Each row below holds a small network's activations on one input, seen along a few directions.
In each table, some parts of the input vary, and every possible input appears once, in random order.
A made-up example of a description, with smaller parts first: one of 8 places around a ring, together with either a single point or (one of 2 separate values, together with one of 4 places along a line) or one of 9 places around a ring.
Shared parts are said once, and a part with two or three values counts as separate values.
(in the rows, 128 means zero)

A family of inputs:
r1: [ 98 174  70 174 124  59  96 125 105 101  98 155 140 103 166 200  88 134]
r2: [126  97 153 137 161 181 131 107 166 151 163 122 143 128 151 143 110 138]
r3: [ 96 174 177  91  98  78 114 153 127  75  81 189  65 157  69  96 148 157]
r4: [119 174  29 164 116  73 102 125 103 114  92 152 146  90 148 185 126 105]
r5: [147  96 118 119 174 164 127  81 130 189 134  78 149 131 142 157  81 147]
r6: [118  55 160 136 121 145 139 153 139 104 182 163 143 132 155 113 138 132]
r7: [124 121  82 161 106 111 124 157 129 107 143 179 140 106 146 133 165 107]
r8: [145  58 120 127 111 156 139 156 140 115 181 158 145 122 137  98 175 103]
r9: [132 155 170  46 154 148 107  79 136 171  68  77  76 167  49  98 115 177]
r10: [121 110  97 178  71  94 139 130 121 140 153 187 147 122 167 161 173  91]
r11: [160  87  93 131 127 162 148  63 142 235 135  65 158 129 152 167 140 102]
r12: [ 85 228 123 100 111  41  83 128 105  85  30 156  63 141  79 145 113 151]
r13: [152 100 112 127 149 193 135 109 168 161 158 116 151 118 131 129 147 108]
r14: [100 238 119 148 121  71 104 177  68  69  67  91  97 103 131 142  77 139]
r15: [153 162 171  93 169 178 134 130  97 155  99  15 113 128 111  96  73 158]
r16: [164 105  99 117 185 157 130  80 136 188 130  66 158 138 123 122  98 131]
r17: [166 103  77 114 162 181 126  84 141 201 124  67 155 120 132 137 127 118]
r18: [143 156 212  98 160 183 150 152 122 115 133  69 113 123 104  93  93 150]
r19: [136  46 138 143  76 140 158 132 137 152 185 166 155 131 158 125 185  87]
r20: [130 116 208  98 119 152 161 194 100  66 155 107 101 131 116  58 128 147]
r21: [114 178 177 134 112 105 141 201  84  56 116 128 106 118 114  99 108 145]
r22: [108 117 126 167 113  96 124 152 125  91 144 186 144 120 157 154 122 135]
r23: [126 123 105 165 125  91 133 150 129  88 141 174 150 127 138 120 137 118]
r24: [150 102 137 130 174 169 137 104 165 146 162 114 155 137 125 115 123 121]
r25: [139  63 138 133 131 137 143 151 143 100 182 152 145 142 139  80 153 116]
r26: [113 159 199  60 135 167 118 104 171 133  97 121  67 167  57  85 134 165]
r27: [149  80 135 138 117 170 159  86 162 193 165 121 161 126 146 164 159  92]
r28: [104 116 207  55 100 126 129 152 142  88 120 166  65 169  68  52 165 161]
r29: [114 165  48 180  83  51 114 103  96 148 105 160 151 102 173 210 137  90]
r30: [110 185  43 176 134  58 100 123 112 102  95 140 139 110 156 162 104 116]
What is each input in this table made of?
> one of 5 places along a line, together with either one of 2 separate values or one of 4 places along a line
The inputs of r17 and r13 match in every part but the place on the line of 5. If r9 is changed in the same way as r17 into r13, which row does it become?
> r26
Which other rows does r6 become when the place on the line of 4 takes its other values? List them by row number.
> r8, r19, r25
Which other rows agree with r29 in the place on the line of 5? List them by row number.
> r1, r4, r12, r14, r30

A family of inputs:
r31: [102 207  53 156 116  45 102  91 111 120  68 135 127 109 142 213 104 111]
r32: [ 81 232 149 147 123  69 103 198  89  28  84 157  76 122 120  97  86 172]
r33: [164  83 131 102 177 208 131  57 170 225 142  67 152 139 121 145 117 130]
r34: [152  67 205  85 125 211 163 129 177 147 183 139 120 155  93  60 183 118]
r35: [129 159  35 210 104  60 130 149  80 108 122 156 181  77 183 205 118  89]
r36: [ 81 158 121 136  82  48  97 181 119  32 101 230  98 122 111 141 154 130]
r37: [ 94 233  92 123 126  42  78 130  97  88  39 137  79 135  98 139  98 152]
r38: [164 106 173  48 162 202 141  90 139 192 105  43 107 154  68  82 120 158]
r39: [ 94 121  85 169  68  25 111 150  90  88 127 220 137 115 164 182 150 101]
r40: [173  36  96 150 178 218 144 105 159 192 208  77 194 110 182 126 128 100]
r41: [146 111 250  72 143 222 169 156 125 135 153  42  98 142 103  52 109 160]
r42: [156  22 145 138 132 185 167 100 180 181 204 133 166 157 149  96 169 114]
The inputs of r36 and r34 match in every part but one. If r37 is changed in the same way as r36 into r34, which row does it become?
> r38
What is each input in this table made of?
> one of 2 separate values, together with one of 6 places around a ring

A family of inputs:
r43: [157  91  67 152 149 143 122  96 176 148 167 175 167 140 120 131 178 111]
r44: [149 111  64 163 176 135 118  89 150 170 145  98 170 127 161 145 112 109]
r45: [146 130 144 138 137 136 155  93 130 191 131  77 148 128 123 178 120 105]
r46: [ 98 227  68 171 111  26  92 151  88  86  55 143 113 108 134 181 106 125]
r47: [128 144 188 122 164 171 142 175 149  83 144 116 113 135  93  69 112 156]
r48: [142  83 158  77 108 137 134 118 116 162 119 136 109 153  90 101 157 149]
r49: [132  80 167  82 106 160 143 154  93 116 151  81 114 120 148  87 129 132]
r50: [103 193 109 177  97  38 120 192  63  48 110 189 126  99 140 157 113 124]
r51: [130 118 129  63 123 163 126 103 103 158 103  58 103 118 133 107 107 132]
r52: [109 120 185  91 151 146 115 117 163 123 123 155  88 167  91  92 120 179]
r53: [142 109 139 121  99 162 138 100 158 177 146 155 132 132 117 148 183 102]
r54: [ 76 184  87 153  77  13 103 144 115  68  72 211 100 125 131 167 142 122]
r55: [137 181 152  99 177 176 117 114 153 116 101  92 108 141  81  93  94 164]
r56: [140  62  95 167 146 157 132 138 139 127 183 133 179 110 188 124 119 111]
r57: [130  87 170 146  99 158 162 135 125 146 170 103 151 119 170 140 129 100]
The inputs of r53 and r57 match in every part but one. If r52 is changed in the same way as r53 into r57, which row does it become?
> r47
What is each input in this table made of?
> one of 3 separate values, together with either a single point or one of 4 places along a line
Which other rows does r45 become when the place on the line of 4 takes its other values? List them by row number.
> r44, r51, r55
Which other rows does r44 become when the choice among 3 separate values takes its other values? List them by row number.
> r43, r56
